These are the activations of a small neural network, seen along a few directions. Each row is one input.
Each table varies a few parts of the input and shows all the possible inputs, shuffled.
Descriptions start from the smaller parts, as in this example, which fits no table here: one of 2 separate values, together with either a single point or one of 9 places around a ring or (one of 4 places along a line, together with one of 5 places around a ring).
Shared parts are said once, and a part with two or three values counts as separate values.
In the rows, 128 means zero.

Other details of the inputs shift rows strongly along two fixed directions, in all tables alike. That doesn't count.

Table:
x1: [166  86 108 147 173  57 174 114 109 146 137 183 121  96 149 124]
x2: [164  78 131 133 170  65 155 121 101 146 125 159 111  95 143 126]
x3: [115 173 104 126 104 148 132 126 154 114 129 153 150 140 117 122]
x4: [133  90 180 112 150 116 109 139 104 130 106  98 100 113 118 132]
x5: [115 132 168 101 125 144  91 142 121 114 101  89 115 132 114 131]
x6: [156  62 161 127 165  75 123 131  88 148 123 124  96 117 140 138]
x7: [103 119 167 108 130 142  93 139 113 119 107  92 109 132 122 124]
x8: [160  84 131 139 158  75 155 120 111 143 133 156 114 100 137 132]
x9: [148  85 127 142 146  82 144 119 110 145 138 152 113 109 139 130]
x10: [150 106 107 147 139  82 153 116 121 143 146 164 122 120 138 130]
x11: [133  92 151 121 146 101 118 130 102 136 117 120 106 115 136 126]
x12: [ 99 128 165 111 109 156  91 137 125 117 114  92 113 135 112 129]
x13: [111 176  90 143 100 151 146 115 165 112 144 166 156 133 114 124]
x14: [158  76 163 124 161  84 130 128  97 141 118 125 102 106 131 137]
x15: [154 115  89 146 143 125 163 128 125 151 150 125 143 125 160 127]
x16: [102 122 170 112 122 151  85 135 118 116 113  84 110 135 116 133]
x17: [137 138 106 140 130 117 148 120 139 127 140 164 141 130 122 132]
x18: [107 185 104 130  88 162 128 123 166 109 135 145 153 144 107 129]
x19: [113 133 142 117 126 135 103 133 125 121 120 116 124 143 125 129]
x20: [125 130 151 118 131 135 110 131 126 118 118 110 122 133 113 135]
x21: [149 102 107 144 144  76 157 117 114 146 139 169 122 113 146 123]
x22: [140 112 159 116 141 164 112 146 114 137 118  54 124 130 136 137]
x23: [144 141  59 167 125  89 180 104 147 140 167 207 148 128 139 127]
x24: [122 195  47 163  92 136 182 103 182 120 164 214 173 135 120 121]
x25: [114 137 118 129 116 127 130 126 133 125 130 143 128 128 129 117]
x26: [112 172 106 126 110 150 129 126 153 112 128 151 151 143 116 124]
x27: [145  72 177 108 169  92 117 138  89 137 103 108  95 104 132 126]
x28: [ 98 172 133 117  88 222  94 143 149 117 126  50 148 159 122 133]
x29: [120 136 116 134 123 120 130 122 131 126 130 144 129 131 133 124]
x30: [173  85 104 150 150 105 167 125 113 161 153 124 131 117 161 132]
x31: [115 131 167 102 125 145  95 139 121 117 102  93 114 129 114 128]
x32: [111 170  85 139 103 135 140 118 152 119 143 162 149 144 127 121]
x33: [166  70 166 113 179 119 124 146  87 152 112  62 109 112 155 135]
x34: [ 86 179 129 121  78 182  98 129 155 107 126 112 138 152 107 126]
x35: [142  55 186 120 171  87 109 137  80 141 110  96  84 111 136 133]
x36: [114 136 148 107 111 191  97 148 126 128 116  48 133 145 136 131]
x37: [142 143  60 166 124  96 178 106 151 138 167 210 151 134 136 127]
x38: [110 177 103 129 103 152 133 122 158 111 129 152 150 137 116 123]
x39: [100 183 102 128 100 161 134 124 162 107 130 152 153 138 114 114]
x40: [132 134  98 138 123 108 143 121 134 133 141 166 137 132 135 124]
x41: [130 123 148 115 143 120 115 133 118 122 113 116 120 127 122 131]
x42: [131  96 150 124 148 104 115 129 105 133 118 120 108 118 136 126]
x43: [117 174 115 121  92 207 120 139 157 120 133  80 157 146 123 130]
x44: [132 137 124 131 122 127 132 127 139 123 131 146 135 131 117 133]
x45: [116 114 168 105 128 130  89 139 109 123 106  87 106 133 124 130]
x46: [ 87 161 152 117  94 178  83 135 139 108 115  89 126 151 108 131]
x47: [106 175 135 103  94 219  98 149 152 113 117  55 150 150 122 128]
x48: [142 149  63 164 127  98 193 106 155 133 163 218 156 116 131 121]
Each input here is: one of 2 separate values, together with one of 4 places along a line, together with either a single point or one of 5 places along a line.
Q: The inputs of x32 and x10 match in every part but the place on the line of 4. If x15 is changed in the same way as x32 into x10, which row does it become?
A: x30
Q: Start at x41 and move only the place on the line of 4, one step at a time. The first step leads to x5. Which rows follow, in order?
A: x18, x20
Q: Change only the choice among 2 separate values in x46. List by row number the other rows that result.
A: x24
Q: Change only the place on the line of 5 in x46. List by row number the other rows that result.
A: x16, x23, x35, x37
Q: Which other rows agree with x31 in the place on the line of 4 and the choice among 2 separate values? List them by row number.
A: x2, x3, x5, x27, x47
Q: Change only the choice among 2 separate values in x48. List by row number the other rows that result.
A: x35
